array([ 15, -12, -20,  40, -42,  51])
Find the 2nd largest entry.
40
Find the first entry from the right.
51
Find the entry just left of -20.
-12
Find the third entry from the left.
-20

-117.03,-125.18,-111.72,-41.04,-51.82,-46.76,32.85,37.62,-59.95,-28.19,-14.94,-74.62,-28.33
-71.39,-90.34,-23.06,-53.83,-3.26,-59.45,-116.89,-127.23,-2.63,-44.13,-66.59,-127.75,-56.73
-114.38,-127.79,-61.42,-44.73,-22.74,-49.94,-24.20,-80.14,6.78,-42.73,-45.96,-119.39,-44.52
-115.05,-119.91,-67.71,-44.85,-68.39,-48.02,44.40,-99.44,30.97,-66.02,-45.91,-94.39,-48.71
-84.63,-82.98,-58.05,-49.31,-39.84,-48.09,-39.89,-64.09,-23.38,-52.23,-56.02,-79.22,-51.36
112.60,11.19,-3.43,-88.17,-168.44,-135.21,-195.24,-164.94,7.83,-44.25,-33.29,-221.64,-43.64
8.56,-45.87,-107.29,-61.48,-26.23,-87.45,-159.33,164.77,-257.78,31.74,18.62,-49.04,-17.08
-149.35,-44.96,-93.80,-30.24,109.92,21.93,-161.77,152.22,-162.13,-12.31,-102.50,19.51,-50.42
-43.72,-23.59,-39.49,-55.79,-63.86,-45.13,-120.97,-81.67,26.75,-61.26,-91.73,-129.31,-54.34
-104.08,-127.95,-33.85,-48.61,55.60,-56.67,-59.86,-85.77,-129.97,-34.14,-35.52,-2.00,-64.99
-120.89,-138.36,-27.19,-45.68,26.89,-50.07,-76.20,-143.70,18.25,-43.31,-63.22,-130.59,-56.40
-8.60,-68.49,51.55,-69.38,85.25,-89.01,-280.25,-214.16,-90.54,-27.03,-74.68,-106.81,-80.27
-90.23,-106.17,-7.70,-51.38,28.77,-53.95,-139.75,-162.19,23.64,-44.14,-79.86,-148.44,-61.19
-125.03,-143.50,-66.38,-42.49,56.34,-48.89,-46.53,-12.02,-137.96,-16.04,-23.09,-19.94,-49.08
-104.51,-31.11,-75.60,-40.99,47.84,-4.81,-119.23,78.45,-149.15,-34.82,-87.92,30.85,-58.54
Counting starts at 1.
What is the entry at row 1, column 3?
Answer: -111.72
What is the entry just right of -75.60?
Answer: -40.99
What is the median entry?
Answer: -52.23
What is the entry just left of 7.83?
Answer: -164.94
The entry directly below -129.97: 18.25
The entry just right of -104.51 is -31.11
The entry at row 2, column 3 is -23.06
What is the entry at row 3, column 1?
Answer: -114.38
The entry in row 3 and column 3 -> -61.42
What is the entry at row 1, column 1?
Answer: -117.03
The entry directly above -49.31: -44.85
The entry at row 2, column 1: -71.39
What is the entry just left of the smallest entry?
Answer: -89.01
The top-right entry: -28.33
The entry directly above -149.35 is 8.56
What is the entry in the bottom-left corner?
Answer: -104.51
The entry directly below -49.94: -48.02
What is the entry just right of 44.40?
Answer: -99.44
What is the entry directly below 56.34?
Answer: 47.84
The entry directly below -28.33 is -56.73
What is the entry directly above the centre entry?
Answer: -159.33
What is the entry at row 1, column 2?
Answer: -125.18
What is the entry at the centre?
Answer: -161.77
What is the entry directly above -12.31?
Answer: 31.74
The entry in the bottom-right corner is -58.54
The entry just left of -127.75: -66.59
What is the entry just right of -23.09?
Answer: -19.94
The entry just left of -48.09: -39.84
What is the entry directly above -59.45?
Answer: -46.76
The entry directly below the centre entry is -120.97

m =
44	24	-2	16	-14	23	-20	32	32	16	38	-9
-21	19	8	-30	0	-11	27	8	10	17	14	-12
32	0	3	31	-1	19	-12	20	11	-11	9	9
-10	-1	6	-14	10	-1	14	-11	-10	-15	-14	22
-24	20	9	-36	1	-12	29	1	7	11	5	-3
-21	20	8	-31	1	-10	27	7	9	17	15	-9
16	10	4	15	14	17	4	22	10	24	43	-5
47	15	0	31	-3	29	-19	33	25	12	40	-2
-1	-19	12	21	29	12	19	2	-20	-28	-5	31
-17	-11	-7	-1	-7	-19	-13	-37	-10	13	-45	-3
-22	21	10	-37	2	-11	30	1	8	11	5	-1
0	-20	12	19	28	12	17	-3	-21	-31	-13	36
15	26	3	-2	1	12	4	25	24	34	45	-15
19	12	2	14	9	17	0	22	12	23	42	-7
33	19	-2	14	-6	19	-15	24	23	22	38	-10
Rows and columns are numbered from 1.
Find the entry in the top-left corner.
Answer: 44
The entry directly above the smallest entry: -5
The entry at row 1, column 3: -2
The entry in row 3 and column 1 is 32
The entry directly below the largest entry -> -1
The entry in row 2 and column 1: -21
Find the entry in the bottom-right corner.
Answer: -10
The entry just left of the smallest entry -> 13
Find the entry in row 2 and column 3.
Answer: 8
The entry directly above the largest entry -> 16
Find the entry at row 1, column 2.
Answer: 24
The entry in row 3 and column 3: 3
The entry in row 3 and column 2 -> 0
The maximum -> 47
The entry in the bottom-left corner -> 33
Find the bottom entry of the column that holds the smallest entry.
Answer: 38
Find the top-right entry.
Answer: -9
The entry at row 2, column 2: 19
Find the entry directly below 28.
Answer: 1
Find the top entry of the column that holds the smallest entry.
Answer: 38
Find the minimum.
Answer: -45
